A small network was trained on made-up records. Each row is its average activation on records with the value named, seen along a few directions.
Values that are neighbours, or in one group, have similar rows; names and order tell nothing.
Random noise pushes rows far along 9 fixed directions. That doesn't count. These rows show it; they differ only by the noise:
[200 -12 373 -5 -418 270 -137 17 -469 247 -165 -345 -369 -63 129 288 -143 -20 -137]
[-161 -69 -305 36 -3 195 275 -68 50 -563 -121 -183 -138 -42 -427 -162 -203 233 -329]
[235 -199 282 -108 41 -9 -150 -230 -339 214 113 131 -191 250 -222 -90 51 20 383]
[-436 -170 -349 374 -156 -171 208 -375 -42 -437 58 -50 -163 -13 -97 -17 -125 145 74]
[173 20 116 -257 -184 -21 -99 180 -212 120 144 19 -122 145 105 77 -51 -26 92]
[-183 11 55 -89 -326 -167 -15 337 -431 -22 159 -93 102 16 243 323 -56 -35 25]
[48 137 82 156 -535 230 -85 -300 -256 206 -202 -330 -319 -255 185 184 -144 -108 117]
[180 279 6 -335 -137 165 76 126 182 -38 -194 42 -269 -327 164 -156 -37 -284 -198]
[156 188 -366 17 222 80 282 -88 558 -54 -132 230 71 -41 -136 -220 170 -21 2]
[-211 -319 328 -262 111 -328 -147 419 -600 -168 292 37 -45 215 -264 -87 -89 -8 192]
[124 -12 -92 44 415 -7 67 -213 264 95 -84 211 57 27 -524 -450 181 -62 459]


Values of REM:
segad: [449 -29 501 -575 -8 39 -334 424 -290 295 233 162 -183 324 366 201 -79 -115 -256]
nokun: [-23 109 -296 -217 -104 381 126 -68 -40 -298 -103 -237 530 -77 -263 87 -118 235 -201]
piri: [-27 131 -257 83 -4 178 118 21 75 -5 -158 -116 313 -91 -150 -29 60 78 -97]
sete: [257 220 -76 -100 -270 325 -71 29 60 278 -73 -231 316 -24 196 346 -67 25 -115]
mezil: [263 3 268 128 -91 81 69 -295 -291 288 -16 307 314 78 313 553 348 148 -113]
gemit: [-217 -109 112 -260 -72 -256 -2 -188 -113 -153 198 295 27 -96 468 87 50 -186 -19]
dato: [220 290 -407 223 -80 179 15 62 463 307 -55 -279 172 107 19 22 24 127 27]
piv: [349 -283 -161 55 20 60 -152 -191 143 -67 376 19 -256 792 -48 106 -237 546 -169]
poreg: [-168 -306 89 212 93 -398 145 -146 -132 -55 198 305 -233 231 231 140 171 -18 27]
vir: [-256 234 -214 209 -123 40 78 -61 235 -152 -176 -87 102 -402 115 34 -42 -55 -141]
vato: [-224 87 -15 158 137 -256 -112 227 43 228 53 -96 442 -40 31 -25 136 -94 395]
nad: [-176 -70 184 -290 -391 -138 -396 -218 -475 82 268 -149 34 -3 124 -9 -210 -92 499]
buzi: [-90 474 -224 -70 -228 282 -37 -133 50 118 -259 -311 483 -597 -102 -190 35 -269 319]
zezig: [-126 -140 517 -62 462 -76 174 87 -227 -220 -276 370 49 -337 53 21 297 -247 -503]
tebag: [93 -21 247 -272 209 -121 -174 -117 109 102 48 306 -164 -133 175 -238 13 -375 108]
boga: [-104 -210 265 552 31 -104 -106 -22 -133 372 -174 -216 -294 -23 122 124 100 -91 104]
lanof: [10 41 -2 -145 162 -82 39 -79 -185 137 164 367 576 91 -142 58 292 60 439]
tol: [-7 120 -15 9 29 61 -47 551 166 22 -39 -224 112 -9 -138 46 -88 145 -216]
sofu: [112 166 -165 -155 -30 193 215 176 264 -294 -100 8 -68 -113 39 -33 -64 63 -428]
sovat: [-92 70 -5 -1 155 156 63 120 -70 -152 -162 -93 296 -134 -239 7 0 38 -178]
The values of REM form a ring.
How many steps from neighbour to neighbour lead from segad to nokun, at the fewest?
Answer: 3
Which values are neighbours of poreg? Give them in the order they are listed.
Answer: boga, sofu
Which values are neighbours of nad? Give them in the order they are listed.
Answer: gemit, vato
Which values are neighbours of vir? Give them in the order they are listed.
Answer: mezil, zezig
